Each row below holds a small network's activations on one input, seen along a few directions.
Each table varies a few parts of the input and shows all the possible inputs, shuffled.
Descriptions start from the smaller parts, as in this example, which fits no table here: one of 2 separate values, together with either a single point or one of 9 places along a line or (one of 5 places around a ring, together with one of 6 places along a line).
Shared parts are said once, and a part with two or three values counts as separate values.

Other details of the inputs shift rows strongly along two fixed directions, in all tables alike. That doesn't count.

Rows:
row 1: [-21 -29  15 -70 -50 -19 -28  10  14 -22 -19 -23  -4]
row 2: [ -1 -32  21 -64 -39 -22 -16  15  18 -26 -23  -3  -3]
row 3: [-25 -35  13 -32  10  -7  -1 -45  27 -27   3  -5  22]
row 4: [ 18  13  -5   5 -18  -2  -4  34 -14  18  -8   1 -16]
row 5: [ 28   8   7  11   7   6   9  38 -10  -4  -7   4 -18]
row 6: [-11   4 -18  24  10   0   3 -28   4  19   8  21  24]
row 7: [ 14  15   4   9   2  10  -2  31 -18   0   1 -15 -23]
row 8: [ 23  12   5   8   1   0   4  33  -5   3 -13   6 -22]
row 9: [  2  -2  -9  24  22  -2  20 -29  -1  14   8  28  19]
row 10: [ 15  18  -5  10 -15  -1  -8  34 -10  18 -11   0 -19]
row 11: [-15  12 -18  23   2   1  -2 -34  -6  26  12  14  22]
row 12: [ -2  -1  -6  28  29   5  16 -28   7   2   8  21  19]
row 13: [ 21  15   9  16  12  13   5  32  -3 -12  -1 -11 -31]
row 14: [-14 -34  19 -68 -48 -22 -26  14  24 -21 -23  -9  -1]
row 15: [-32 -30   0 -40 -13 -17  -7 -46  16 -14   7  -5  32]
row 16: [ 18  15   6  14   9  16   2  35  -4 -10   2 -11 -27]
row 17: [-17  11 -20  23  14   1   2 -33  -4  16  16   0  20]
row 18: [ -5  -1  -9  22  31  10  15 -32  -3   6  19   4  18]
row 19: [ 26  12   8   9   8   9  15  32 -10  -5  -4  -6 -24]
row 20: [-17  10 -19  22   0   2  -3 -32  -8  26  14  13  25]
row 21: [-20 -34  15 -29   9  -8   9 -43  27 -27   1   5  22]
row 22: [  9  16  -6   2 -20  -1  -5  30 -21  15  -3 -15 -18]
row 23: [ 23  15   9  12  11   9  11  32  -6  -7  -8  -7 -28]
row 24: [ -2  -2  -5  27  32  11  20 -32   3  -3  20  10  14]
row 25: [ -3   1 -11  24  21   1  14 -28   3  15   8  27  19]
row 26: [-12 -26  27 -59 -25  -9 -22  11  16 -39 -18 -25 -14]
row 27: [-27 -36  12 -34   8  -6  -3 -43  25 -26   5  -5  24]
row 28: [-19  10 -23  22   4   0   2 -34  -8  26  12   5  19]
row 29: [  9  18   3  12   1  13  -8  33 -15   0   0 -17 -24]
row 30: [ 14  19  -3   3 -22   1  -9  31 -21  17  -3  -5 -15]
row 31: [-19   8 -19  24  13   2   1 -31  -4  16  19   0  22]
row 32: [ 18  18  -3   9 -10  -1  -6  33  -6   9 -12   1 -19]
row 33: [ 22  11   5  11   5   9   2  39  -5  -5  -8   2 -18]
Each input here is: one of 3 separate values, together with one of 11 places around a ring.
Changing only the choice among 3 separate values turns row 6 into row 2. The same change can be made to row 14. Which row results? -> row 4
Which other rows does row 13 become when the place on the ring of 11 takes its other values? List them by row number. -> row 3, row 8, row 10, row 11, row 12, row 17, row 23, row 26, row 28, row 32
Which other rows does row 22 become when the choice among 3 separate values takes its other values? List them by row number. -> row 1, row 28

Rows:
row 34: [ 21  29 -24  86  63  24  30 -16  -7  29  18  37  10]
row 35: [ 37  21  -2  13 -26  -5  -3  59  -8  30 -30  34 -20]
row 36: [-28 -44   3 -27  17  -5  18 -75  11 -21  26   2  52]
row 37: [  9 -19  19 -41 -10  -6   4  23 -11 -22  -4 -27 -12]
row 38: [-11  -4  16 -24 -13  10 -34  27   9 -28  -7 -30 -13]
row 39: [-24  31 -33  60  33  15   2 -37  -5  29  27  -3  19]
row 40: [-19  29 -33  69  41  26   1 -30  -8  31  32   0  17]
row 41: [-64 -45 -13 -50 -40 -30 -32 -81  37   3  -2  24  62]
row 42: [ -5 -37  14 -81 -65 -34 -14   6  -2  -7 -22   0  10]
row 43: [ 24   4  18  -3  -4  -3   6  39   8 -12 -24   5 -35]
row 44: [-14 -19  -5  12  31  -6  21 -55  28  -8   4  33  30]
row 45: [ 42  22  12  31  19  19   6  59  -4  -9  -8  13 -35]
row 46: [ 18   1  10 -20 -13  -6  10  30 -20 -10   1 -29 -21]
row 47: [  8  43  -4  22  -7  14 -22  42 -17  12  -4 -31 -41]
row 48: [  7 -12  20 -47 -24 -12   4  10 -10 -16  -6 -29 -22]
Changing only one part turns row 36 into row 45. The same change can be made to row 48. Which row results? -> row 43
What is each input in this table made of? -> one of 3 separate values, together with either a single point or one of 4 places along a line
Which other rows agree with row 47 in the choice among 3 separate values? List them by row number. -> row 38, row 39, row 40, row 41
Which other rows does row 42 become when the choice among 3 separate values takes its other values? List them by row number. -> row 35, row 41
